Each row below holds a small network's activations on one input, seen along a few directions.
Each table varies a few parts of the input and shows all the possible inputs, shuffled.
Descriptions start from the smaller parts, as in this example, which fits no table here: one of 6 places along a line, together with either a single point or one of 9 places around a ring or (one of 2 separate values, together with one of 5 places around a ring).
Shared parts are said once, and a part with two or three values counts as separate values.

Other details of the inputs shift rows strongly along three fixed directions, in all tables alike. That doesn't count.

Table:
x1: [  7 -13 -15  -2  22   2  47 -39  19  32  30]
x2: [-24  -5  37 -19  17 -27  21  -5 -10   3  16]
x3: [ 10 -41 -32 -44  -7   7  28 -34 -11 -22  60]
x4: [ -9   1  14   2 -18 -21 -16   4 -13   3  10]
x5: [-26  15  12 -51 -20  49 -22   4 -15 -49  37]
x6: [-35  -6  34  -5  22 -20  29  -2 -13  -4  15]
x7: [ 22  -1 -51  14 -19   7 -22  29  23 -13 -22]
x8: [ 12 -23 -41 -24  22   5  54 -45  37  45  30]
x9: [ -9  15  28  24   6  -5 -36  -9 -17 -10  -7]
x10: [-13   2  11   2  10 -14   2  18   0 -24 -11]
x11: [ 34  10 -44   1  -5  26 -27  24  11  -5 -38]
x12: [ 33 -35 -59   8   5 -21  23   4  24  -1  -6]
x13: [ 25 -24 -11  20  13 -57  14  -8 -19 -29 -36]
x14: [ 6 11 -8 -5 -5 15 16 -1 -2 16  0]
x15: [-18   3  39   2   5 -16  30 -21 -34  18  19]
x16: [-16  -5  30  12  22 -17   6 -32 -19  11  19]
x17: [-26  31   8  -8 -13  34 -20 -12  12  23  11]
x18: [ 25  -4  -2  25  12 -36  -1 -18   3 -18 -13]
x19: [ 23 -22 -19 -20  -2 -11 -11 -40 -13 -62  18]
x20: [-34  46  30  10 -16  43 -26  -4  -2  16  15]
x21: [ 43 -25 -27   8  21 -32   7  -3  -8 -11 -30]
x22: [ 11 -10  30   4  14 -66 -12  11 -15 -44 -25]
x23: [ -7  15  -2 -17   5  33  15  18  21  11  13]
x24: [-20  -8   3   6  17  -8  32 -36   3  17  21]
x25: [ 33   9 -64   2   5  46 -24   7  45  10 -20]
x26: [  6  -2  33  21   9 -46 -21  -1 -46 -25 -26]
x27: [ -5  10  16  -6 -10 -15  -6  -4 -20   1 -12]
x28: [-36  34  41  13 -23  44 -35  -4  -3  10   3]
x29: [-13 -21  23 -16  21  -4  39  -6   6  13  16]
x30: [ -9   4  36  42   7 -54 -29 -13 -28 -42 -27]
x31: [-17 -21  40 -10  20 -21  34  -7  -7   2  15]
x32: [-18  -7   4  10  15  -9  26 -33   1  12  16]
x33: [ 34 -33  -9  13   2 -70  -3  -2  -8 -22 -13]
x34: [ -3  15 -49 -50  -2  64  23  18  56  37  17]
x35: [ -1   2  10  13 -12 -11  -3   7 -10   5  16]
x36: [ 30  -1 -44  10 -12  21 -36  32  17  -3 -17]
x37: [-43  29  49 -10 -14  39 -18  24  -3   3   7]
x38: [-14 -17  33  11  14 -18  21 -39  -8  14  14]
x39: [ 23  -6 -24 -11  18   1  22  16  27  -3  -5]
x40: [-22  22  31   5  -9  -5 -23 -17  -8   2   4]
x41: [  6   9 -13  -1  -3  -2 -11 -16  17   4  -6]
x42: [ 32  -1 -32   0   2   1  13   3   8   3 -20]
x43: [ 22 -20 -21 -12  13   7  19  15  32  -4 -14]
x44: [  5 -13  18  21 -17 -19 -22  12 -12 -13  -8]
x45: [ 21 -14  -9  16   5 -13  -2 -17  16  -7 -17]
x46: [-17  28  17  33 -35   3 -63  38 -18 -31 -23]
x47: [ -5  -8  -7  -5  17  -8  20  12  12 -11  -5]
x48: [ -6 -22 -40 -31  28  16  69  -6  37  29  26]
x49: [-37  31  10   9 -11  33 -13  -9   5  11   9]
x50: [-25  28  15   5  -1  37 -24  -9  -1  19  13]
x51: [-19  18  21  14 -11  -8 -14   6 -28 -14 -20]
x52: [ -4  16 -36 -35 -13  46  21  -4  22  44   9]
x53: [-13 -16  19 -39  -9  -2  15 -41 -50 -37  40]
x54: [-48  28  19   8 -29  37 -24  19 -11  16  19]
x55: [  2  23  16   7   1   7 -51  43  -4 -35 -30]
x56: [ -1 -14  13 -12  27 -23  46  -6   3   5  22]
x57: [-12 -17   8 -22  35  -3  41  -6   2  21  29]
x58: [ -6   1 -17  -5  -7  30  -5  11   5  29  24]
x59: [ -2  33  18   7 -27  -3 -52  22 -21 -22 -40]
x60: [ 19 -18 -28 -12   2  18  30  -8  15  24 -10]
x61: [-11   2  30   2   5 -20  29 -19 -30  13  13]
x62: [ 32  15 -43  -8 -19  16 -25  20  18  -6 -41]
x63: [-14 -14  30  -4   3 -12  32 -23 -22  19   9]
x64: [-36   4  51 -19  11 -19  16  -4 -16   5  22]
x65: [ 36   1 -36  15  -9  18 -27   5  36 -14 -37]
x66: [ 21   7 -16   1  12   7 -32  39  14 -26 -32]
x67: [ 38 -26  -6  18  23 -56  -2  -4 -25 -24 -36]
x68: [ 34 -21   6  11  26 -61  13  11  -1 -40 -22]
x69: [-21  17  16 -10 -19  44   2   1  -5  27   2]
x70: [ 18  12 -22  14 -22  16 -29  29  12  -3  -9]
x71: [  3  20  -7  18 -16   1 -32  21 -12 -25 -44]
x72: [ 30  -3 -48   6 -10  23 -29  29  21   2 -12]
x73: [ 20 -16 -17   4  -8 -31 -10   7   3  -4  -6]
x74: [-23   5  14  -1 -26  39  -8  10   2  28  22]
x75: [ 32   6 -42   9 -21  19 -21  29  24  -2 -10]
x76: [ 22 -13 -32   2  -4   5  17   5  18  18  15]
x77: [-14 -13  37   0   3 -13  26 -21 -27  15   5]
x78: [-8 -1 18 -7 21  0  1 14 -5 -4  4]
x79: [-21  19 -10 -17 -30  44 -13  13  14  35  25]
x80: [ 39 -40 -32  13  19 -39   6   1   1  -3  -5]
x81: [-14 -24  11  -3  -5  -1  29 -13  -2  32  33]
x82: [ 20   1 -28   5   9  10  15 -18  27  12   5]
x83: [-37  22  37   8 -35  38 -35  20 -13  16  13]
x84: [-20  20  26  18 -13 -14 -20   7 -32 -20 -24]
Each input here is: one of 4 separate values, together with either a single point or (one of 4 places along a line, together with one of 5 separate values).
Changing only the choice among 4 separate values turns x53 into x5. The same change can be made to x59. Which row results? -> x2
Changing only the choice among 4 separate values turns x57 into x26. The same change can be made to x10. Which row results? -> x51
Changing only the choice among 4 separate values turns x35 into x18. The same change can be made to x83. Which row results? -> x38
Which other rows does x72 become when the place on the line of 4 takes its other values? List them by row number. -> x36, x58, x80
Which other rows does x22 become when the choice among 5 separate values takes its other values? List them by row number. -> x10, x31, x55, x68
Which other rows does x75 become when the choice among 5 separate values takes its other values? List them by row number. -> x12, x33, x44, x72

Table:
x85: [-33   2  67 -15 -15 -15  12 -22 -35 -24  23]
x86: [ -5   1   8  36 -14 -34 -35  -8 -28 -41  -2]
x87: [-17   6  -4 -19   1  41 -24  32  19  -3  -9]
x88: [ 44 -56 -45   5  20 -39   7 -31  11 -16  -8]
x89: [-9 20 23 -4 11  3 11  6 16 32  7]
x90: [ -5  -7  37  10  32 -31  39 -15 -26  16  -7]
x91: [ -3 -15 -16 -26  37  22  49  -2  -1  19  26]
x92: [  8  28 -16 -36 -21  31 -20  11  18  -7   7]
x93: [ 10 -45  40  33 -27 -66 -16   6 -68  -6  29]
x94: [-23  27  55  19 -13  11 -14  20   0  -3 -20]
x95: [ 28  10 -17  26 -19  13 -24   8  26  -8 -40]
x96: [  9   9 -17   1  -5  42 -13 -14  -8   2   7]
x97: [-37  41  25  24 -17   4 -25  30  -6   0 -16]
x98: [-18  32  23  14 -18  15 -57  40   4  -6 -47]
x99: [  9  17  -1  12  12   5  -3  18  -6   3 -31]
x100: [ 31 -30 -20 -16   0 -44 -11  -5  -3 -44 -32]
x101: [-16  29  -5 -21   2  69 -10  32   2   6   3]
x102: [ -5  -6 -15  -5 -11  32 -25 -13  10   6   8]
x103: [-43 -10  24 -43  -1   4  26 -30 -21  16  38]
x104: [  4  21 -49 -48 -12  71  15   0  13  16  12]
x105: [ 29  -7 -14  10   4 -21 -24 -15   3 -18   8]
x106: [ 23 -20 -17   0  14 -19 -30  34  12 -42 -40]
x107: [-46  14   1 -15   5  32  21  17   3  15  37]
x108: [ -2   6  25  19  -2  -2 -25 -19 -42 -21   3]
x109: [ -6 -34  20  12  21 -47  26 -42 -12  26  -3]
x110: [  6  19  -6 -11   9  15 -26  36  17 -15   0]
x111: [-46  -4  56 -24  -7 -24  -5 -23 -43 -12  19]
x112: [ 74 -42 -60  18   3 -20  -2 -11  33 -42 -27]
x113: [ 44 -41 -37  21 -25 -28  11  21  -4  42  -2]
x114: [ -8 -19  10  27  14 -54  40 -38 -13  19   8]
x115: [-40  19  44   7  -3   1 -25  15 -11  13 -16]
x116: [ 19   6  -9 -18 -26  20 -11   8  16 -36 -19]
x117: [-13  38  10  14 -23  48 -54   4 -29 -15   0]
x118: [ 56 -35 -52  11  21 -20   9 -26  -4 -21 -11]
x119: [  5 -23  -5 -44  20 -27  54 -39   2  16  46]
x120: [  1  -7  -9 -10 -34  35 -18  73  -6  20  18]
x121: [-33  10  65  14  22 -26  20 -11 -46  15   2]
x122: [  1  23  24  30  -5  -4 -28  -5 -30  -2 -30]
x123: [ -7  13  -1 -31  -6  24   8 -10 -22  -6   8]
x124: [  9  -3 -22  -9 -13 -27   4   0  -5 -36  -8]
x125: [  3  19  -4   7  -1   8 -10  -9  16  32   4]
x126: [  9   9  33   9  13 -36 -38  31 -11 -45 -15]
x127: [-28   2  24   2  17  10  41 -43 -27  55  29]
x128: [-21  21   1  12  -4   6  12  16  14  18  -8]
x129: [ 10  20 -30  25  -7  -7 -18  37  21 -13 -41]
x130: [ 10   6 -19   5 -44  32 -17  70   9  45  -6]
x131: [ -3  41  15  32 -16  17 -51  10 -26  -6 -37]
x132: [-16  29  11  -1  -6  26  -3 -13  13  48  21]
x133: [  0 -34  31  11  10 -25  30 -47 -15  -8  32]
x134: [ -5 -36  15   8  35 -64  43  -6 -16 -24  12]
x135: [ 12   7 -56  18 -10  12   3   0  30  21 -15]
x136: [-31  18 -18   4 -20  40  -6 -11   0  14  38]
x137: [ 17 -48 -31 -19  37 -22  27   4  20  -6  -4]
x138: [  6   0  43  40  -8 -34 -17 -12 -13 -19 -30]
x139: [-37 -10  45 -21  17  23  46  -6   1  15  42]
x140: [-21  13 -14 -48  17  68  36   9  41  51  54]
x141: [ -6  18 -64  -8 -26  73  -5   0  35  23  27]
x142: [ 32  -3 -45   4  11  24  22 -17  18  33 -19]
x143: [  7  -1   5 -16 -17  -1   0  -3  -1 -35  -4]
x144: [ 46 -24 -32   8  36 -32  38  -2  10   4 -35]
x145: [ 30 -20 -33 -11  15   2  20 -32  24  17  33]
x146: [ 29 -21 -45  -1  -3  28  14 -19  31  -1  15]
x147: [  5 -15  -4  -7  -3 -48  20 -15 -16 -35   0]
x148: [ 34 -12 -24 -10 -56  -5 -34  54 -18 -16 -10]
x149: [-52  -1  22 -16  15   9  43  -1  -9  20  49]
x150: [ 54 -41 -67  -7  27 -22  -9  31  37 -37 -45]
x151: [-25 -22  24   8  16 -31  22 -40 -17  36  12]
x152: [ -7   9  35 -13  -4 -18  -5 -12 -49 -32  -4]
x153: [ 19   3  -8 -21  -3   2   3  -7 -18 -26 -15]
x154: [-25  13  -2 -42 -23  44 -12  -1   6   6   7]
x155: [ -1 -11   4 -13  35 -23  55 -18  17  46  29]
x156: [ -4 -21  34  12  22 -37  43 -13   1   8  -1]
x157: [-32   1  66  27  -1 -26  13 -32 -30  12  14]
x158: [  7  15  18  17 -10   5 -49  48   3 -60 -36]
x159: [  9  -3 -23  -5 -11 -33   0   0  -9 -41 -10]
x160: [-10 -22   9  -8  24  -2  72 -20  20  41  24]
x161: [-14  26 -24 -17 -32  23 -17  14   3 -21   0]
x162: [-27  20  62  19  -7  -2  -6  13  -8  -2 -13]
x163: [ -5   8  46  19  -2 -32 -37 -19 -31 -23  19]
x164: [ -3   9 -46   8  -9  26  21  -9  30  41   4]
x165: [-15 -27  39  -5  25 -22  36  -5  -9 -14  22]
x166: [ -4  -4   0  16  -3 -11 -21 -11   1  15 -23]
x167: [ 32 -31 -23 -23   1 -20  33 -18  14 -28  -3]
x168: [-22  24   8 -44 -10  26   8 -11   1  16  41]
x169: [ 23 -15 -43  13  16 -29  35   9  30   7 -22]
x170: [ 65 -47 -41  -5  49 -66  24   8  26 -33 -14]
x171: [  3 -20 -28  -3   8   6  19 -24  23  44  -4]
x172: [  3  14  15   5  13 -19  -1  11  11  14  -6]
x173: [ 12  29   3   7   1   2 -24  29  23   6 -23]
x174: [ 35 -35 -26  -8  24  -7  31  13  32 -23  -9]
x175: [ 14  20  24  35  -2 -43 -45   0 -13 -14 -26]
x176: [-28  17 -13   3 -21  42  -5 -13   4  14  34]
x177: [  1 -10 -13   6  -7   5 -35 -11  -4 -13  -1]
x178: [ -2   6   0 -15  19  32   9  17  -4  -3   0]
x179: [ 18  21 -36  -5  -4  39  -1  -4  44  45   1]
x180: [ -7  31  28  35 -30  15 -48  11  -1 -13 -32]
x181: [-30  17  25  15  -3 -12 -26  33 -19 -36  -5]
x182: [ 33  -3 -18  13   2 -19 -32  -9   3 -24   2]
x183: [  0  15  22  22  -6 -17 -50  32   1 -21 -59]
x184: [-42 -12  51   8  -1 -17 -19 -34 -42  -1  29]
x185: [ -4  13  13 -35  -7   3   5 -12   0  -1  24]
x186: [-34  21   1 -13  -4  43  -5  17  20  41  -3]
x187: [ -2  -7  -2   3 -11  29   1 -21   8   0  25]
x188: [ -4   5 -33 -32  19  64  27  16  17  24  18]
x189: [ -3  30 -29  30 -24  13 -31  14  12   3 -25]
What do these inputs look like to the network? -> one of 5 places around a ring, together with either a single point or (one of 4 places along a line, together with one of 5 separate values)
Changing only the place on the ring of 5 turns x177 into x151. The same change can be made to x88. Which row results? -> x171
Changing only the place on the ring of 5 turns x149 into x164. The same change can be made to x107. Which row results? -> x189
A walk changes only the place on the line of 4. It starts at x91 and steps to x188. List the rest of the walk in order. -> x101, x178
A walk changes only the place on the ring of 5. It starts at x185 and steps to x145. List the rest of the walk in order. -> x179, x89, x140
A walk changes only the place on the ring of 5. It starts at x137 and steps to x115. List the rest of the walk in order. -> x166, x184, x111
